These are the activations of a small neural network, seen along a few directions. Each row is one input.
In each table, some parts of the input vary, and every possible input appears once, in random order.
Descriptions start from the smaller parts, as in this example, which fits no table here: one of 5 places around a ring, together with either a single point or one of 11 places around a ring or (one of 2 separate values, together with one of 6 places along a line).
Shared parts are said once, and a part with two or three values counts as separate values.

Other details of the inputs vary at random and push rows far along three fixed directions, the same in every table; ignore that.

Rows:
x1: [-16   3  -4 -22  -6 -12  28 -10  -4   4   8   9  -9]
x2: [ 14  -7  15  30 -10  16   0  14  -2   8  13 -13   9]
x3: [ 18  -4   2  14   2   6  -9  12 -13 -10  14   4  14]
x4: [ 21   4   6   9  -2   7 -18   9   5  -5  12   0  13]
x5: [-18 -19  22   7 -37 -19  16  -9  -3   5  45   9  -5]
x6: [ 23   6  -1  11 -12  -2 -14   2  -9 -11   6  -3  17]
x7: [ 14 -10  17  26 -16   8 -15  10  -1   4  10 -17  12]
x8: [ 25  -5   3  24 -15  10   0   9  -7  -3  10  -5   5]
x9: [-45 -13   8 -15   3 -11  16 -15   7  16 -13  -5 -17]
x10: [  1 -10  -6  17  11  21  -9  -3  21   8 -41 -13 -26]
x11: [ -1  29 -24 -44  28  -4 -10  -7  15  -9 -23  17  -1]
x12: [ -4  -8  -7   3  23  15 -19  -1  10   3 -47 -16 -14]
x13: [-14   7  -7 -20 -14 -15  25 -15   3   1   7  12 -11]
x14: [-29 -20   8  -6 -14 -12  15 -11  -1   5  15   9 -15]
x15: [ -5  23 -22 -45  39   0  -4  -1   5  -7 -23  14   4]
x16: [ -4 -20  -2  23   7  24  -8   0  20  10 -39 -18 -30]
x17: [ -2  -4  -9  10  28  23  -4   3  12   7 -46 -11 -18]
x18: [-26 -21  26  10 -32 -19  23  -6 -17   8  38  -3   6]
x19: [-24  -6   0 -12  -8  -9  29 -12  -5   8   7   6 -14]
x20: [ 17  -8   7  21 -10   4 -10   9 -14  -5   7  -9  13]
x21: [ 15   3 -16   2  11   9 -20   0   5 -15 -20   7  -4]
x22: [-22   0  -3 -16  -1 -10  30 -10  -7   5   6   8  -8]
x23: [-41 -17   9 -11 -11 -12  10 -22  17  18 -15  -6 -27]
x24: [ 14 -10   7  23  -8   5  -9   8 -16  -5   8 -10  14]
x25: [ -3 -14  -3  24   3  22  -9  -5  24   7 -39 -15 -30]
x26: [ 32  38 -18 -33   2 -12  12   3 -14 -14  23  18  29]
x27: [-21  -2  21 -11 -12 -15  17   0  -5   9  41  10  11]
x28: [ 19  40 -30 -52  21 -18  -1  -4 -10 -19  -7  16  25]
x29: [ 15   3 -14  -4  12   5 -15   1  -5 -10 -24  -5   3]
x30: [ 21   5   6   5   0   8 -17  14   1  -4  14   1  16]
x31: [ 11  11   4  35   1  -2 -13  16   4   3  17  -4   5]
x32: [ 14  -6  17  29 -21   6 -17   5   3   2  10 -15  11]
x33: [20  2 11 20 -7 14 -2 14 -2  6 10 -9 10]
x34: [ 10  17 -24  14  24  -3 -13   7   1 -11 -15   5  -7]
x35: [-43 -13   5 -18   3  -8  13 -17   8  16 -16  -6 -20]
x36: [ 20  37  -6 -41  14 -10  -2  11  -9 -10  27  19  35]
x37: [-27  -7   0 -18   3 -14  17  -9  -6  -1  10  14  -7]
x38: [ 22  -4   1  12  -5   5 -13  10  -7 -11  14   4  11]
Each input here is: one of 2 separate values, together with either a single point or (one of 3 separate values, together with one of 6 places along a line).
The inputs of x27 and x37 match in every part but the choice among 2 separate values. If x9 is changed in the same way as x27 into x37, which row does it become?
> x18
Which other rows does x38 become when the choice among 3 separate values takes its other values? List them by row number.
> x8, x29
Which other rows does x10 become when the choice among 3 separate values takes its other values? List them by row number.
> x4, x23

Rows:
x39: [ 15  -3   5  20 -19  -2  12   2 -16  -2  25  -2  13]
x40: [-17 -31   4  24 -13   3   3  -6   1   2 -10  -3 -25]
x41: [  8   8  -3   0  16   8 -10  10   6   0 -11  -8   0]
x42: [  6   1  22  17 -16   0  -2   9  -4   8  29  -6  12]
x43: [-34  -6  10 -10  -7 -11   8 -12  11  14  -2  -2 -15]
x44: [-19  13  -7 -45  12 -14   8  -9   3   6  -8   4   3]
x45: [ 17  10 -13   4   1   9  -6   0  12  -5 -16   2  -9]
x46: [ 13   9  -4   1  18  12 -10   9   5   0  -8  -3   7]
x47: [-28   3   3 -22   5  -7  13 -10  10  10  -1   6  -9]
x48: [  3  19  -8 -29  -9 -18  19   0 -20  -9  30  20  18]
x49: [ 13  -1 -15   4  12   1 -12   0  -2 -15 -13   4  -2]
x50: [ 12  10  -3   1  14  10 -15   6   7  -3 -16  -3  10]
x51: [ 12   3  -2  -4  13  12 -15   6   3  -2 -14  -7  12]
x52: [-15 -29   2  23 -10   0  -1  -9   1   1  -9  -3 -24]
x53: [ 13  -4   9  18 -18  -2  10   5 -16  -5  25   1   9]
What is each input in this table made of?
> either a single point or one of 6 places along a line or (one of 2 separate values, together with one of 4 places along a line)
A walk changes only the place on the line of 4. It starts at x44 and steps to x43. List the rest of the walk in order.
> x42, x41
Which other rows does x51 become when the choice among 2 separate values takes its other values? List them by row number.
> x44

Rows:
x54: [  3  23 -19 -29  20  -3  -6  -5  10  -3 -24   2   0]
x55: [ -4 -27  23  42 -10  16  -7   8   2  12  -1 -21  -7]
x56: [  8 -24  12  39 -19  12   0   1   2   1  -2 -14 -12]
x57: [-11 -26  12  29 -28  -1   5  -8   5   6   4  -8 -21]
x58: [  0   8 -21 -28  24  -1   1  -6  -7  -9 -26   7   0]
x59: [ 14 -18   7  28  -6  13 -19   4  -9  -8  -5  -8   2]
x60: [ 28   8 -11  14   3   7 -15   7  -1 -13  -3   4   8]
x61: [-10   8   8 -12 -25 -22  28  -7  -8   3  50  15   7]
x62: [-14   6  17 -17 -27 -20  26  -4  -2  14  41   3   9]
x63: [  5   7  -9  -8   9  -4   4   5 -14  -6  -2   3   8]
x64: [  3   7 -10 -14  10  -8  -6   1  -8 -10   1  11   7]
x65: [-48 -19   3 -13  12  -3  10 -17  18  15 -28  -3 -36]
x66: [  1  22 -17 -26  23   0  -1   0  11   1 -16   8  -2]
x67: [ 23  15  -3  11   7  16 -10  13   1   0  -7  -5  11]
x68: [ 15  -5  -1  17   6   8 -11  13  -9  -9   0   0   6]
x69: [ 14  -1   5  11   3  13 -13  12  -2  -1  -5 -11  14]
x70: [-22   0  21 -15 -20 -24  15  -6  -3   9  43   8  11]
x71: [ 29  10 -10  15   4  13  -4   9  -7  -9  -3  -1   8]
x72: [ 10  23  -2 -28   4 -10  -4   4  -8  -6  18   6  29]
x73: [-44 -15  -4 -14  10  -1   6 -23  29  15 -37   2 -44]
The inputs of x54 and x59 match in every part but one. If x62 is changed in the same way as x54 into x59, which row does it become?
> x58
What is each input in this table made of?
> one of 4 separate values, together with one of 5 places around a ring
Which other rows does x61 become when the choice among 4 separate values takes its other values? List them by row number.
> x65, x66, x68
